Each row below holds a small network's activations on one input, seen along a few directions.
In each table, some parts of the input vary, and every possible input appears once, in random order.
A made-up example of a description, with smaller parts first: one of 6 places along a line, together with either a single point or one of 11 places around a ring or (one of 3 separate values, together with one of 5 places around a ring).
Shared parts are said once, and a part with two or three values counts as separate values.

Other details of the inputs vary at random and push rows far along three fixed directions, the same in every table; ignore that.

Table:
x1: -7  26  2  7  9  -8  2  -20  -9  -6  16
x2: -22  34  -40  -10  -14  -19  -7  -4  37  -7  -12
x3: 12  -58  -9  38  1  -5  3  -4  13  -25  5
x4: -22  0  6  16  -25  -14  20  -16  15  0  0
x5: -10  28  30  -8  3  1  -23  -6  -3  11  -13
x6: -6  18  -15  -16  -1  14  20  -4  15  21  5
x7: -2  16  1  -16  9  14  11  -10  -11  25  0
x8: 6  17  2  -12  15  24  15  -3  1  10  16
x9: 22  12  35  -15  17  4  -4  8  -27  -1  17
x10: -18  -2  8  -2  -23  -26  1  -1  20  -14  -10
x11: -11  35  13  -14  10  -11  -24  2  -15  -5  2
x12: 12  -49  2  32  5  -16  16  3  -19  -14  6
x13: -18  8  17  9  -2  -13  -13  -18  10  9  -24
x14: 5  -19  -43  -8  -10  33  13  33  1  42  8
x15: 1  5  -4  8  -5  -14  22  -6  31  -26  -2
x16: 2  -6  16  -17  27  -2  -4  -14  -23  4  -15
x17: 18  -34  31  -3  0  -9  -3  4  -12  -16  10
x18: 4  35  15  -18  4  -10  -28  3  -11  -9  11
x19: 4  1  23  -7  31  10  -16  -21  -26  18  -17
x20: -13  28  10  4  14  -3  -29  -12  -13  10  -13
x21: -1  31  0  -11  28  -3  -16  -8  -5  -16  7
x22: 19  -49  21  14  37  21  -1  -8  -17  -7  5
x23: 12  24  -15  -8  23  12  0  8  -7  -4  12
x24: -1  -9  -59  -11  -17  19  -9  21  29  40  -24
x25: -5  -6  23  -14  23  -1  -5  -5  -25  6  -10
x26: 5  -10  -34  -14  -11  71  -3  42  -25  17  -5
x27: -8  -1  -6  0  -2  -15  8  -9  32  -26  -5
x28: 31  -7  -30  -25  -2  32  -3  49  -9  32  18
x29: -2  7  -17  18  -9  -26  12  -8  20  -23  -2
x30: 9  -27  -48  -28  4  46  1  29  20  49  -16
x31: -26  41  -26  -1  -30  -29  19  -6  60  -15  -21
x32: -1  0  17  7  -30  -15  -14  -4  29  -8  -6
x33: 16  -49  6  30  -30  -9  12  5  0  -16  29
x34: 9  10  19  -13  33  1  7  -11  -32  6  -7
x35: 2  -1  24  -4  21  0  10  -1  -25  4  -5
x36: 9  -58  -8  37  -17  -13  25  -12  -6  -11  13
x37: -13  29  10  -25  24  -6  -7  -17  -1  -4  -9
x38: 7  1  5  -9  25  -9  -12  -13  -30  -3  -5
x39: 9  17  23  -5  24  0  -11  8  -40  -1  16
x40: -20  1  -13  11  -19  -31  -3  -8  16  -14  -13
x41: 4  3  6  18  -33  -20  -20  1  27  -12  -1
x42: 9  -35  21  26  3  -6  -16  1  -18  -3  4
x43: 16  -58  -13  33  -9  -24  23  -2  -5  -21  -2
x44: 13  -19  -36  -29  -11  36  17  55  10  42  -2
x45: 14  -48  -10  35  -9  -4  25  -8  4  -24  24
x46: -25  32  -4  -4  -37  -6  10  5  33  10  2
x47: -10  33  -1  -8  -43  -6  5  6  37  4  12
x48: 3  5  23  8  6  5  -4  -1  -31  4  26
x49: -26  22  19  3  -34  29  6  -7  -8  -34  -21
x50: -7  28  3  1  24  -1  -26  -17  -7  3  -5
Each input here is: one of 2 separate values, together with either a single point or (one of 4 places along a line, together with one of 6 places along a line).
Q: Which other rows does x42 become when the choice among 2 separate values takes its other values? List them by row number.
A: x5
Q: Which other rows does x34 become when the choice among 2 separate values takes its other values? List them by row number.
A: x43

Table:
x51: -16  19  20  22  -25  -14  9  -20  -2  -37  -6
x52: -11  67  -28  -24  -16  15  -21  28  19  33  1
x53: -13  13  11  35  3  -43  13  -36  19  -38  0
x54: 9  -26  18  4  17  -14  -18  -11  -29  -6  -7
x55: 5  18  18  -8  54  -11  -8  -21  -34  -19  10
x56: 31  -58  -9  -18  2  49  26  47  -24  25  20
x57: 3  -53  -29  25  -50  1  48  15  36  -25  -1
x58: 10  -30  34  10  0  -8  7  -12  -7  -8  22
x59: 18  14  35  -8  32  -14  -15  -2  -37  -16  29
x60: 7  -62  -25  26  -51  -8  32  16  44  -13  20
x61: 14  18  25  5  12  -10  -4  2  -14  -5  22
x62: 1  -9  6  21  21  -1  -3  -12  -22  -6  2
x63: -1  8  13  27  -5  -48  8  -27  7  -57  10
x64: -9  9  21  -11  19  2  9  -14  -9  -2  -11
x65: -23  59  -34  -37  0  13  -2  -1  40  32  -12
x66: -16  15  25  25  -26  -25  -5  -20  5  -29  15
x67: 28  -47  -20  -11  21  39  -5  30  -26  49  -6
x68: 12  -41  -28  -16  16  57  18  31  -29  35  -3
x69: -5  61  -20  -31  -12  1  -12  23  36  38  -2
x70: 4  16  31  -1  51  -9  -6  -26  -24  2  1
x71: -20  36  -21  -16  -37  3  -11  10  36  24  -4
x72: -1  -18  17  10  14  3  26  -14  -16  -19  1
x73: 34  -44  -35  -13  19  43  0  37  -35  22  12
x74: -5  56  -25  -43  -9  -7  -19  25  34  26  -3
x75: 13  -45  -29  -16  19  47  4  17  -18  44  0
x76: -4  17  23  -6  -6  13  -4  7  -25  -2  6
x77: 8  15  36  -11  28  -8  -32  -3  -43  1  11
x78: -19  51  -38  -27  -26  -29  -12  5  62  9  -28
x79: -20  6  26  22  -19  -32  -8  -38  9  -20  -12
x80: 1  22  11  -10  45  4  -22  -14  -43  -5  4
x81: -23  5  33  18  -20  -28  0  -27  3  -23  -25
x82: 2  -67  -40  23  -26  -35  25  3  52  -19  -14
x83: -17  30  -25  -20  -26  -6  3  -3  49  20  -16
x84: 3  -54  -18  33  -42  -18  10  19  32  3  -1
x85: -7  -55  -40  22  -27  -22  9  6  36  -11  -19
x86: -23  61  -15  -39  -26  21  -12  26  19  36  -18
x87: -14  1  47  18  -25  -37  11  -19  14  -35  -2
x88: 4  -3  10  14  1  11  2  -15  -24  -12  14
x89: -9  30  17  -6  32  16  -11  -24  -36  2  8
x90: 10  21  29  -10  27  -1  -29  2  -46  -7  20
x91: -2  23  24  -2  44  3  -20  -20  -35  11  -5
x92: 20  -53  42  31  14  1  -20  -10  -15  -48  -2
x93: -16  62  -30  -30  -16  33  -48  25  30  16  -30
x94: 11  11  19  0  23  15  8  -17  -29  -11  25
x95: 10  -49  -22  -21  17  53  13  29  -25  42  -13
x96: 5  25  6  10  14  8  -9  -4  -23  -1  7
x97: 43  -48  -29  -1  21  42  22  35  -24  25  21
x98: 9  -73  -23  35  -38  -32  29  5  49  -5  -15
x99: -21  16  10  24  -8  -32  15  -42  22  -37  4
x100: -20  29  -19  -26  -29  -1  11  10  43  19  -30
Q: Changing only one part turns x96 into x97. The same change can be made to x80. Which row results?
A: x55
Q: Changing only one part turns x87 into x86. The same change can be made to x78. Which row results?
A: x54
Q: What do these inputs look like to the network?
A: one of 2 separate values, together with either a single point or (one of 4 places along a line, together with one of 6 places around a ring)
Q: Which other rows does x73 become when the choice among 2 separate values takes its other values? List them by row number.
A: x63
Q: A walk changes only the place on the line of 4. It starts at x56 and steps to x60. List the rest of the walk in order.
A: x61, x59
